A small network was shown many inputs. Here are its activations along a few directions, one row for each input.
Each table varies a few parts of the input and shows all the possible inputs, shuffled.
A made-up example of a description, with smaller parts first: ring(8) and (point or line(9) or (values(3) and line(6))).
Shared parts are said once, and a part with two or three values counts as separate values.

A family of inputs:
x1: [ 18 -12 -15  55  14  10 -59 -12  11  67 -87]
x2: [-37  34 -25   7  38 -72  -9  19  39 -25  48]
x3: [ 63 -18  94   7  19  72 -70 -30 -16  26 -59]
x4: [ 38 -22  65  11  -5  70 -10 -44 -14  36 -74]
x5: [-29   2  -9 -60  -9   1  91 -28  -4 -48  51]
x6: [-27  19   8 -68   1  -3  74 -20  -7 -61  60]
x7: [-43  31 -34   1  33 -72 -10  17  24 -23  50]
x8: [  51   -7    4   64   -4    1 -102   31   15   39  -35]
x9: [ 44   1 -22  70 -31  -1 -51  43  18  49 -24]
x10: [  43   -7   15   51   36   15 -113    0    9   57  -72]
x11: [-27  11  -4 -66  -4  -6  87 -22 -13 -52  57]
x12: [-14  30  55 -41  20 -12  43 -21  14 -60  60]
x13: [-49   6 -87 -12  12 -61  38  16  21 -11  37]
x14: [-50  13 -82 -17  16 -66  34  20  12 -14  45]
x15: [ -6 -57  -8 -22 -45  82  18 -11 -80  11 -66]
x16: [ 72 -21  86  20 -25  62 -56  -2  -8   6 -19]
x17: [-23 -48 -86  21 -23  16 -29  31 -56  45 -79]
x18: [-50  28 -47  -9  22 -70  -2  24  19 -19  53]
x19: [ 64  -9  60  27 -54  59  -2  11  -7  14  -9]
x20: [-50  22 -72 -19  21 -65  23  23  17 -23  48]
x21: [-29  24  33 -59   3  -7  50 -18  -4 -57  66]
x22: [-20  26  48 -46  14 -10  42 -22  -1 -61  64]
x23: [ 40 -28  51  21 -35  57  31 -19  -7  35 -50]
x24: [ 23 -19 -27  63 -14  -1 -19  15  17  68 -65]
Q: Describe the family of inputs behind these rows.
A: values(2) and (point or ring(5) or line(6))
Q: The inputs of x6 and x20 match in every part but the values(2) part. If x21 is changed in the same way as x6 into x20, which row does it become?
A: x18
Q: Start at x1 and move only the ring(5) part, one step at a time. The first step leads to x10. Which rows follow, in order?
A: x8, x9, x24
Q: Change only the ring(5) part in x16. List by row number the other rows that result.
A: x3, x4, x19, x23

A family of inputs:
x25: [  6  23  11   2   6 -21   6  12   9 -36  53]
x26: [ 74  -2  53  41   2  22 -41  -6  43  34 -21]
x27: [  4 -11  35  -6  -4  56 -20 -17 -46  14 -57]
x28: [-21  14   3 -26  41 -20 -12 -13 -10 -37  22]
x29: [  5   5 -11 -21 -30   5  38  17   6 -17  41]
x30: [-14  11 -47  20 -22 -22  52  12  21  10   9]
x31: [-25 -11  -7 -41   9  -7  15 -21 -13 -36  11]
x32: [ -4 -31 -79  55   9  -7 -94  36 -18  55 -73]
x33: [-42  29  11  -1  49 -57 -27  -6  18  -6  12]
x34: [ 34  -2  43  21 -50  50  -3   8 -21  14 -27]
x35: [-11  36  17  25  15 -60 -10  19  37  -2  43]
x36: [-30  -9 -37 -35   8  -4  29 -23 -19  -3   9]
x37: [ -6   1 -36   8 -19 -22  60  17  14   6   8]
x38: [ 27 -37  48  16 -54  56  32   5 -24   8 -18]
x39: [  0 -45  39 -11 -13  58  15 -23 -47  10 -49]
x40: [ -9  28  11  10   7 -29  -5  18  36 -23  52]
x41: [-46   2 -56  -5  15 -18  34 -15   3   9 -21]
x42: [ 57   4  50  32 -26  34 -23 -13  17  19 -20]
x43: [ 11  16  11 -23  -9  -2  15  20   2 -33  52]
x44: [-25  -2 -18 -49   8   6  20 -11 -16 -17  10]
x45: [-40  18   3 -15  41 -27 -21 -10  17 -24  23]
x46: [  3  -2   3 -14 -28  -7  30   5   6 -38  41]
x47: [ 29 -23 -67  76 -32 -19 -77  66   3  64 -42]
x48: [ 45  -8  46  15  45  28 -55 -29  17  36 -50]
x49: [-16   7   3 -50  27  -1  -4  -6 -20 -35  23]
x50: [  1   2 -27  -9 -29  -7  46   5  -3   0  41]
x51: [ 28  -5  42   4  18  38 -40 -39  -9  22 -51]
x52: [-35 -10 -45 -18  18 -20  44 -11  -4   6 -24]
Q: Describe the family of inputs behind these rows.
A: values(2) and (point or line(4) or line(9))
Q: The inputs of x31 and x46 match in every part but the values(2) part. If x39 is changed in the same way as x31 into x46, which row does it become?
A: x38
Q: Change only the line(9) part in x49. List by row number the other rows that result.
A: x28, x31, x33, x36, x41, x44, x45, x52
Q: Change only the values(2) part in x40. List by row number the other rows that result.
A: x45

A family of inputs:
x53: [-13  43  54 -45  19 -15  26 -12  17 -24  67]
x54: [ 69  -5  72   3  19  66 -81 -31   4  20 -42]
x55: [110 -25  76  39 -29  68  -7 -23  26  36 -46]
x56: [-38  -6 -83  41  53 -78 -46  21  36  44 -16]
x57: [-30  18   9 -23 -11   7  71 -18  11 -54  64]
x58: [-47   1 -24 -68 -28   9  80 -19 -12 -41  25]
x59: [-11  23  82 -28  54   5  -2 -17   3 -51  18]
x60: [ -2  27  75 -21  15 -27  -1 -24  19 -51  40]
x61: [-32  -6 -89  39  -3 -85 -31  72  37   1  40]
x62: [-40 -27 -41 -75 -11  14  84 -25 -41 -41  18]
x63: [  37  -38   17   19    1   57 -110    4  -48   31  -62]
x64: [ -9  27  32 -21  -8 -22  43 -19  -1 -45  76]
x65: [ -10   58 -102   24    0  -95   -2   73   46  -11   79]
x66: [-45  12 -97  47  58 -60 -63  -5  20  66 -76]
x67: [-38 -27 -27 -71  -5  23 100 -20 -59 -27   3]
x68: [  34  -34    0   72  -55   61  -53   26  -46   68 -113]
x69: [ 64 -41  48  67 -68  72  -9  16 -10  78 -74]
Q: Describe the family of inputs behind these rows.
A: line(4) or ring(5) or line(8)

A family of inputs:
x70: [ 66   8 109  -3  43  53 -54 -53  15  14 -35]
x71: [-24  -4  62 -35   7  -6  61 -26   9 -59  54]
x72: [ 67 -55  40   3 -76 108  10 -12 -48  15 -46]
x73: [  55    5   39   69  -11    1 -108   52   21   35  -16]
x74: [ -27  -37  -29   13   33   24  -76  -17  -48   43 -104]
x75: [-18   9 -60  -2  17 -73  -4  15  32  -6  34]
x76: [-40  12 -38 -34 -10  -9  51  -7   2 -25  15]
x77: [-27   3 -66  -4  19 -43  16  28  -5 -17  27]
x78: [-41  -6 -58 -30  15 -25  34  14   3  -2  28]
x79: [ 46 -29 -18  92 -39  26 -20  20  10  96 -96]
x80: [-30  20   9 -44 -13  -5  58 -11 -26 -24  44]
x81: [ -8  27  38 -48  -4   9  56 -11 -10 -51  41]
x82: [-19  48 -27  23  21 -59 -23   9  46 -18  57]
Q: Describe the family of inputs behind these rows.
A: values(5) or line(8)

A family of inputs:
x83: [-25  27  16 -72  47 -18  22 -48  11 -58  48]
x84: [-55  -9 -55 -27   2 -27   4  13 -43 -26  11]
x85: [ -3  25  17  -7   1 -34  89 -12  44 -13  59]
x86: [-28   1 -49   4 -35 -37   7  43 -15 -26  54]
x87: [  8 -21 -76  17  18   2 -38   4  -5  47 -59]
x88: [  4  43  28 -46  15 -25  27 -22  42 -60  93]
x89: [  6  11  50  23  38  24 -72 -27 -11  29 -58]
x90: [ 45  28  67  55   4  11 -72  10  14  29 -29]
x91: [-63   4 -51 -18  -4 -18  64  -8 -10  -4 -15]
x92: [-47   7 -13 -55  37 -23  -3  12 -26 -52  37]
x93: [ -1 -23 -25  18  17   0 -50  -1  -4  55 -53]
x94: [ 36  -7 -17  52 -20 -11 -50  35  21  55 -24]
x95: [ 44  -9 -73  51 -15  -6 -37  36  20  47 -29]
x96: [  1 -29  20  29  25  12 -48 -20   4  23 -58]
x97: [-33  17 -45  16 -43 -28  73  21  19   0  30]
x98: [ 82 -35  95 -10 -79 111  32 -10 -41  -2 -27]
x99: [-20  19  -5 -26   3 -31  -2  41   0 -53  83]
x100: [-34   9   6 -39  38 -25  80 -40  12 -16  11]
x101: [ 41 -48  74 -33 -40 121  23 -46 -63   2 -50]
x102: [ 43 -13  34  65 -10   0 -47  18  31  23 -25]
Q: The inputs of x87 and x95 match in every part but one. If x101 is changed in the same way as x87 into x95, which row does it become?
A: x98
Q: Describe the family of inputs behind these rows.
A: values(2) and (point or line(4) or ring(5))
Q: Change only the values(2) part in x90. List by row number the other rows that result.
A: x89
